Each row below holds a small network's activations on one input, seen along a few directions.
Each table varies a few parts of the input and shows all the possible inputs, shuffled.
A made-up example of a description, with smaller parts first: one of 6 places along a line, together with either a single point or one of 9 places around a ring or (one of 2 separate values, together with one of 8 places around a ring).
Shared parts are said once, and a part with two or three values counts as separate values.

Rows:
row 1: [ -8  -3  -1  39 -17 -28   5  16  40  13   5 -32  18 -20   9  35 -35]
row 2: [ 29   5  -7   6 -18 -36 -30  30  -2  12   1 -40 -13  15  34  31 -16]
row 3: [ 38   9 -14   3 -18 -19 -27  30  -6  -1  -5 -41  -3   3  29  16 -35]
row 4: [-14   4   6  19 -13  -9  20  -1  27  12  -2 -15  22 -21   4  13 -23]
row 5: [ 10   7   5  35  -5 -28  25   8  31   7   0 -25  21 -28  15  24 -44]
row 6: [-27  17  15  23 -10 -10   2 -13  29  12   9  -6   7  -9 -19  11   0]
row 7: [-41   8  29  12  -2  -6  -8 -20  28   7  21  13  10   3 -19  -2  19]
row 8: [-15   0  19  12   0  14  20  -5  11  -2  -9   7  14 -21 -13  -2  -8]
row 9: [ 63 -22 -36   9   4 -14  -7  34  -4   5 -30 -26  -8  -2  22  12 -22]
row 10: [-26   3  24  -3  14  15  17 -24  13 -16  -6  20   9 -19 -21  -9   9]
row 11: [ 18  13   0  -9 -20 -33 -33  12  -2  10   5 -24 -13  22  24  14 -14]
row 12: [-60   9  49   0  12   3  -5 -29  21 -14  26  34   1   3 -15 -15  29]
row 13: [  3  -1  10 -17  -4  -9 -22 -13 -28 -10   8  -5  -5  27  -5 -25  15]
row 14: [-24   1  13  19  14  -7  18 -11  21  -5   9  -6   5 -20  -2   8   0]
row 15: [-46  12  38  -1  13   8  11 -35  10 -13   8  26  10  -2 -24 -21  30]
row 16: [ -3  -5  -4  18  -8   4  15   6  27   4 -16  -8  11 -31 -12  22 -16]
row 17: [  5   5   5 -17  -9 -29 -33   3  -8   5  18 -15 -19  29  10  11  15]
row 18: [-25   4  12  34 -16 -14  -6   6  33   9  11 -14   3 -16  -3  21 -24]
row 19: [ 14  -9 -15  17  -8   4  36  28  41   9 -31 -18  16 -30   2  18 -44]
row 20: [-19  -9   3   4  21  26  23 -17  18 -11 -19  30   3 -14 -30  -8  20]
row 21: [ 23  -8  -4 -25   0  -4 -21   2 -22  -9 -14  -5  -3  19   3  -5   0]
row 22: [ 14  -5   3 -30  13  11 -14 -10 -26 -16  -3   2  -6  23   2 -20  22]
row 23: [ 31  -8 -19 -19   7   6   3   3 -19 -11 -29  -5 -10  21   6  -9   4]
row 24: [ 41  -6 -26  -6  -2  11  -7  29  -9  -4 -24 -21 -20   7   2  -1  -6]
row 25: [ 32 -12 -13 -11  -9  -7 -15  18 -16  12 -17 -28 -10  10  10  10  -8]
row 26: [-17  17  29 -30  -2  -7 -32 -22 -27 -10  15  16 -20  42 -12 -21  37]
row 27: [-31   2  25  -4  23  37  16 -36   6 -12   1  33   6   2 -33 -20  31]
row 28: [  1   1   5 -25   7  15 -20 -23 -39 -26  -1  13  -3  28 -14 -42  39]
row 29: [ 51  -5 -11  -8  -7 -11 -13  33 -10  -1 -16 -28  -4   2  31  20 -30]
row 30: [-25  -5  14   0  26  40  27 -23  14 -11  -4  29   4  -2 -46 -34  27]
row 31: [  6   2  -1 -17  -6 -11 -16  -4 -18  -1   4 -25 -11  17  21 -11   5]
row 32: [ -4  -7   8  14  13  20  36   2  18  -8 -21  18  10 -16 -16  -6  -9]
row 33: [  1 -16 -13  20   2  14  26  16  34  10 -25  -4   6 -31 -11   9 -15]
row 34: [-37   8  35  10  12   3  15 -23  11  -8  10  10   9 -11  -9  -9  14]
row 35: [ 14 -14  -9 -25   4  16 -10   0 -20  -8 -12   4 -18  22 -10 -27  33]
row 36: [ -1   4  11 -24  -3 -15 -41 -15 -15   5  18  -3 -14  43  -4  -8  23]
row 37: [ 36   7  -5   1  -7 -15 -17  14 -12  -2   2 -28  -7  23  17  15  -5]
row 38: [-33  -1 -82  18  -4  23  53  23 -39  52  61  87  18 -61  52  26 -45]
row 39: [ 20   6 -15  32  -9 -13  26  15  34   1 -15 -26  23 -38   1  18 -45]
row 40: [  7 -13   2 -38  19  25  -6 -12 -28 -24 -10  27  -9  34 -11 -39  42]
row 41: [  5  -2 -96 -10  -8  25  14  41 -85  49  61  76 -14 -37  59  27 -17]
row 42: [ -6   9   9 -25   2   5 -23 -32 -30 -10  15   3 -17  35 -23 -26  44]
Q: What do these inputs look like to the network?
A: one of 2 separate values, together with either a single point or (one of 4 places along a line, together with one of 5 places along a line)
Q: The inputs of row 7 and row 36 match in every part but the choice among 2 separate values. If row 1 is changed in the same way as row 7 into row 36, which row does it become?
A: row 2
Q: A walk changes only the place on the line of 5. It starts at row 15 and steps to row 34. List the rest of the walk in order.
A: row 14, row 4, row 5
Q: Which other rows does row 24 become when the choice among 2 separate values takes its other values? List them by row number.
A: row 33

Rows:
row 43: [-31  -5 -24  20   5  24  39  -3   6  19  15  47  17 -37  -9   7  -4]
row 44: [-24   0   2  -3  -3  11  -4 -15 -24  12  23  26   0   1  -3  -9   9]
row 45: [-12   4   1 -22   0  17 -19 -11 -34  11  13  19 -13  21   1 -16  33]
row 46: [ 74   2 -39  17 -26 -33   6  53  17  11 -23 -61   6 -14  48  44 -59]
row 47: [ -1 -10   0 -36   5  23 -32 -16 -46  -5   3  10 -27  42 -20 -32  40]
row 48: [-35  -2 -18   2   1  12  11  -2  -2  17  19  42   3 -19  -3   0  13]
row 49: [-30   1  27  34   5  -8  30  -6  49   1  -1   5  28 -30 -12  24 -26]
row 50: [-22   4  25  15   3  -6  17 -14  41 -13  -7  -5  17 -18 -13  -6 -10]
row 51: [ -3   4  36 -11  11  -6 -22 -12  10 -20 -14 -25 -11  24 -15  -9  21]
row 52: [ -2   3  34   8  10  -1   2 -16  14 -18  -8 -12   7   7 -15 -10  -2]
row 53: [ 18   7  40 -27  13  -7 -30 -18  -9 -34 -20 -30 -17  49 -17 -27  29]
row 54: [ 67  -6 -83   3 -23 -26   1  60 -23  18   0 -17 -10 -25  57  34 -43]
Q: What do these inputs look like to the network?
A: one of 2 separate values, together with either a single point or one of 5 places along a line
Q: The inputs of row 45 and row 51 match in every part but the choice among 2 separate values. If row 47 is changed in the same way as row 45 into row 51, which row does it become?
A: row 53
Q: Which other rows does row 50 become when the choice among 2 separate values takes its other values? List them by row number.
A: row 48
